These are the activations of a small neural network, seen along a few directions. Each row is one input.
Each table varies a few parts of the input and shows all the possible inputs, shuffled.
Descriptions start from the smaller parts, as in this example, which fits no table here: line(6) and (point or line(11) or (values(3) and ring(8))).
Shared parts are said once, and a part with two or three values counts as separate values.

Other details of the inputs shift rows strongly along two fixed directions, in all tables alike. That doesn't count.

Rows:
row 1: [  8  39 -24 -12  37  -6  18  36  25  36  19 -32  15]
row 2: [  5  33 -22  -9  36   1  20  20  23  35  17 -23  19]
row 3: [ 41  55  -9 -30  37  -7  17  36  18  29   4 -26  11]
row 4: [ -32    7    8   72  -36  -46   16 -124  -20   47  -12   28  -59]
row 5: [ 44  55 -14 -23  32 -11  14  30   8  23  -1 -23  11]
row 6: [ 18  18  -4  -5  44   2  22  33  -2  37   2 -24  -3]
row 7: [ -14 -106   27  -30  -43   13  -37   23  -34 -107   19   16   15]
row 8: [  8 -63  35 -25 -33  53 -38  36  -5 -67  -5  20   3]
row 9: [ 18  30 -21 -10  43  -7  16  45 -16  36   3 -29   1]
row 10: [-26 -48  17 -16 -42  41 -40  -3  23 -73  -1  26  25]
row 11: [  9  48 -33 -15  41  -8  13  41  20  22  11 -31  34]
row 12: [ -57  -17   10   88  -22  -41   15 -105  -33   47  -18   35  -47]
row 13: [ -56  -11    2   96  -24  -50   14 -106  -42   39  -23   35  -49]
row 14: [ 18 -39  35 -32 -44  41 -27  -2  15 -63 -10  25   0]
row 15: [ 17 -37  27 -41 -52  38 -34  13   8 -75 -15  30   5]
row 16: [  1  35 -34  -7  26 -12  13  27  13  33  12 -28  20]
Each input here is: point or (values(3) and ring(5)).
Question: Change only the values(3) part in row 11. List by row number the other rows that result.
Answer: row 5, row 13
Question: Change only the ring(5) part in row 10. List by row number the other rows that result.
Answer: row 1, row 2, row 11, row 16

Rows:
row 17: [  5  -8  10   5 -18  -2  -2 -17 -14  -8 -13  15 -15]
row 18: [  5  -6  17   5 -20  -4  -7 -30  -5  -9  -7  14 -17]
row 19: [-10  -9  10   6 -21  12   0 -26  13  -5  -3  16  -8]
row 20: [ 42  19   1 -38  18  11  -5  47  11  -8   0 -16  10]
row 21: [-12   0   3  12 -24  15 -13 -20  11  -2 -13  18  -6]
row 22: [ 19   1 -11 -38  19   9  -2  59   3 -13  18 -27  21]
row 23: [-16  -1   4  13 -16  13  -9 -25  17  -4 -10  19   6]
row 24: [  7  65 -20  36  42 -61  56 -43 -19  95   3 -25 -36]
row 25: [-19 -31   3   6 -17 -11   2 -21 -13 -15   9   7  -4]
row 26: [  1  69 -26  42  44 -61  52 -36 -16  90  -1 -26 -25]
row 27: [ 18  14   3 -27   6  24  -5  23  29  -5   4  -5  13]
row 28: [ 37  16   2 -35  20  11  -4  40  11 -11   3 -15  16]
row 29: [  8  -8  14   4 -24   1  -7 -22  -9  -7 -10  13 -19]
row 30: [ 20   1  -7 -37  22   3  -1  48   9 -14  21 -24  21]
row 31: [-20 -52  22  23   2   7  -2  -6 -29  -4   1   8 -25]
row 32: [ 13   9   2 -25   7  24  -1  25  26  -9   3  -6  16]
row 33: [  4 -10  14   3 -16  -4   1 -25  -6 -12  -5  12 -12]
row 34: [-21 -30  -1   8 -16  -9  -1 -11 -14 -15   6   5   0]
row 35: [-22 -24  -1   9  -9 -12  -1 -13 -11 -14   9   2   6]
row 36: [  0  -9  14   8 -16  -5  -1 -25  -8 -12  -7  12 -11]
row 37: [-20 -49  18  25   8   6  -2   2 -32   1   0   6 -21]
row 38: [-22 -20  -4  12  -9 -10  -8 -12  -8 -17   7   7  10]
row 39: [-10  -3   9   7 -13  13  -3 -28  19  -3  -2  15   2]
row 40: [-14   0   7  13 -22  12 -12 -25  16  -4 -11  19  -2]
row 41: [  9  -6  15   2 -20  -1  -5 -26  -9  -4  -7  12 -20]
row 42: [ 15  -3 -10 -35  24   3   3  51   4 -16  19 -25  26]
row 43: [ 11   2 -16 -32  26   3   0  59   0 -15  14 -24  31]
row 44: [ -7  -3   9   7 -21  15  -7 -23  14  -1  -4  14  -7]
row 45: [-22 -25   2  12 -18 -11  -7 -19  -8 -17   7   8  -1]
row 46: [  3  -2  10   9 -20  -3 -12 -22  -8 -10 -15  17 -14]
row 47: [ 22   5 -12 -39  24   6   0  56   3  -8  20 -29  19]
row 48: [ -9   0   6   9 -23  16 -10 -19  13  -1 -10  16  -4]
row 49: [ 14  13  -3 -22   6  26  -4  33  22  -4  -4  -5  14]
row 50: [ 11  12  -3 -22   8  25  -3  31  26  -8  -1  -6  19]
row 51: [  1  -2   7  11 -15  -2 -11 -21  -6 -13 -14  17  -6]
row 52: [-19 -23   4  10 -15 -11  -7 -19  -7 -15  11   5  -1]
row 53: [ 16  -2 -12 -36  24   3   5  56   0 -10  18 -28  23]
row 54: [  7  -3   9   6 -23   1 -11 -18 -13  -7 -15  15 -18]
row 55: [-22 -44  10  30  11   6  -8  14 -40   2  -9   8 -14]
row 56: [-11  65 -26  41  34 -40  40 -42  10  90   0 -17 -19]
row 57: [  5  71 -27  41  46 -58  44 -37 -13  87  -2 -21 -20]
row 58: [-21  -5   6  17 -22  11  -6 -26  12  -7 -11  20   1]
row 59: [  6  17  -7 -17   8  24  -6  30  23  -6  -7  -4  20]
row 60: [  9   3 -18 -29  26   4  -3  61   0 -15  11 -23  31]
row 61: [-19  51 -38  43  48 -65  43 -29 -14  81  16 -32  -7]
row 62: [ 33  15  -1 -34  17  12  -2  48   3 -14  -2 -15  16]
row 63: [  5 -12  12   3 -19  -2  -1 -19 -10  -9 -11  14 -16]
row 64: [-23 -17  -8  14  -7 -11  -9 -11  -9 -16   4   8  10]
row 65: [-19  -4   3  17 -24  12  -7 -23   9  -3 -14  20  -6]
row 66: [ 43  18   5 -41  18   9  -1  39  11  -6   5 -15   8]
row 67: [ 13  13   0 -23  11  25  -5  23  29  -7   1  -5  20]
row 68: [-19 -25   2   9 -11 -10  -4 -20  -4 -18  11   7   4]
row 69: [-17 -20  -2  11 -16  -8  -5 -10 -14 -10   7   6  -3]
row 70: [-24 -28  -3  12 -17 -10  -2 -13 -18 -14   5   8   0]
row 71: [  8  -5  12   5 -23   1  -8 -20 -12  -6 -12  14 -18]
row 72: [-19   0   2  16 -18  13 -11 -26  16  -6 -13  21   5]
row 73: [  1  -9   9   8 -22   0  -5 -17 -16 -10 -17  17 -16]
row 74: [-25 -27  -2  11 -13 -11  -3 -13 -12 -19   6   6   7]
row 75: [-10  -2   9   8 -19  12  -8 -27  18  -3  -5  15  -3]
row 76: [-13  -6   6  10 -20  12  -3 -20  13  -3  -9  16  -6]
row 77: [ -3  -4   7  11 -16  -4  -6 -17 -12 -12 -15  15  -8]
row 78: [ 15   1 -11 -32  26   4  -3  49   8 -17  19 -23  28]
row 79: [-14  -3   5  11 -15  13  -7 -25  19  -5  -8  17   4]
row 80: [ 20  17  -2 -28   7  28  -7  37  26  -1   0 -10  13]
row 81: [ 23   1  -9 -41  20   7   1  52   4 -10  21 -27  16]
row 82: [  4 -12  15   4 -20  -3   1 -26 -12  -8  -9  14 -19]
row 83: [ 22 -15  -2 -24  53  24   1  92 -22   3   6 -30  11]
row 84: [-23 -19  -3  15 -15 -12 -10 -15 -11 -16   4  10   1]
row 85: [ 13   2 -19 -33  24   5   0  63  -3 -12  12 -25  26]
row 86: [-21 -47  14  27   9   5   0   6 -34   4  -3   5 -21]
row 87: [ 40  16   3 -39  21  12  -1  40  13 -10   5 -16  14]
row 88: [-12  -6   8  10 -19  11  -1 -24  12  -2  -6  15  -6]
row 89: [-15   2   3  13 -21  12 -14 -22  17  -4 -13  19   0]
row 90: [-16  -4   7  11 -16  11  -2 -25  15  -5  -6  15   1]
row 91: [-19 -21  -4  11 -17  -6  -9  -7 -15 -13   4   7  -2]
row 92: [ 40  94 -35   1  74 -46  47  25  -1  94   6 -49  -5]
row 93: [ 12  -9  18  -2 -22   1  -5 -25  -7  -7  -5  12 -20]
row 94: [  2  -9  12   8 -17  -1  -8 -24  -2 -16 -10  15  -7]
row 95: [-16  56 -38  42  47 -68  42 -26 -17  85  16 -31 -13]
row 96: [ 23  15   2 -31   7  27  -5  31  26  -2   5 -10  11]
Question: What is each input in this table made of?
Answer: line(5) and (point or (values(3) and ring(5)))
Question: Changing only the line(5) part turns row 75 into row 40. The same change can be made to row 90. Which row results?
Answer: row 58
Question: Changing only the line(5) part turns row 85 into row 34. The same change can be made to row 65. Which row results?
Answer: row 76
Question: Changing only the line(5) part turns row 53 into row 25. The same change can be made to row 35. Which row results?
Answer: row 42
Question: Change only the ring(5) part in row 59. List by row number the other rows that result.
Answer: row 21, row 65, row 72, row 89
Question: Change only the values(3) part in row 30. List by row number the other rows that result.
Answer: row 27, row 66

Rows:
row 97: [-12  11 -10  -1  19 -14  23  -4  20  12  16 -19  16]
row 98: [-14   0 -16  14  -3 -31  -1  -4 -32   4   9  -9  -6]
row 99: [ -2  18 -11  -8  31 -12  17   1  23  28  32 -25  19]
row 100: [ -5 -15  19  27 -29   2 -26 -27 -16 -28 -27  28 -13]
row 101: [ -3  45 -17   4 -14  19  -2  -4  31  44 -18   4  -4]
row 102: [ 33  43   3  -1  45  -1  26  21   5  43 -12 -24 -12]
row 103: [ 19   0   6  -8  -4 -13   9  -9  -7  16   8  -5 -24]
row 104: [  1  -3  16  22  -9   8  -5 -20 -18  -1 -29  24 -13]
row 105: [  24  -40   23  -58  -46   56  -46   28   22 -102  -14   29   36]
row 106: [ 42   5   5 -65 -11  36 -38  62  29 -80  -1   3  45]
row 107: [  8  -9  10   0 -20 -12  10 -16 -10  -3  -3   6 -26]
row 108: [-48  -7 -13  29 -31  29  -9  -9  24   6  -3  16   3]
row 109: [-23 -22   1  29   8   5  -1  -4 -22   4 -15  16   0]
row 110: [ 11  22   3  -6  -3  -8  16 -23  23   2  -2   3  -2]
row 111: [-22 -37  14  10 -21 -11   3 -28 -17  -1  21   9 -18]
row 112: [ 25  21 -15  -9   9 -16  12  11 -21  20  -2 -16 -10]
row 113: [-35 -52  27  33 -15  22 -14 -43  -8 -10   3  27 -25]
row 114: [ 32  47 -25 -16  28 -31  12  32 -14  27   5 -34  -3]
row 115: [-37 -29  -5  21 -22  -8  -3 -39  -1 -18   0  18  17]
row 116: [-36 -13 -12  23 -16 -25 -13 -33   0 -24   4  12  13]
row 117: [ 39  41   1 -10  50   7  18  25   9  51   2 -25 -11]
row 118: [ 17  28   3 -13   5  -5   7 -23  25  17  12  -6   0]
row 119: [-22 -12  -3  32   7 -13 -13   1 -18   0 -12  10   3]
row 120: [-15 -23   6   3 -11 -14  13  -5 -16   1  12  -1 -13]
row 121: [ 35 -13 -14 -66  19  30 -11  99  -9 -35  15 -30  35]
row 122: [-10  -4   2  13  35   1  17  10  -2  26  -3 -11  -9]
Question: What is each input in this table made of?
Answer: values(2) and (point or (values(3) and line(4)))
Question: Change only the line(4) part in row 100. List by row number the other rows that result.
Answer: row 102, row 104, row 117
Question: Change only the values(2) part in row 107. List by row number the other rows that result.
Answer: row 120
Question: Which other rows agree with row 119 in the values(2) part? List them by row number.
Answer: row 97, row 98, row 99, row 108, row 109, row 111, row 113, row 115, row 116, row 120, row 121, row 122
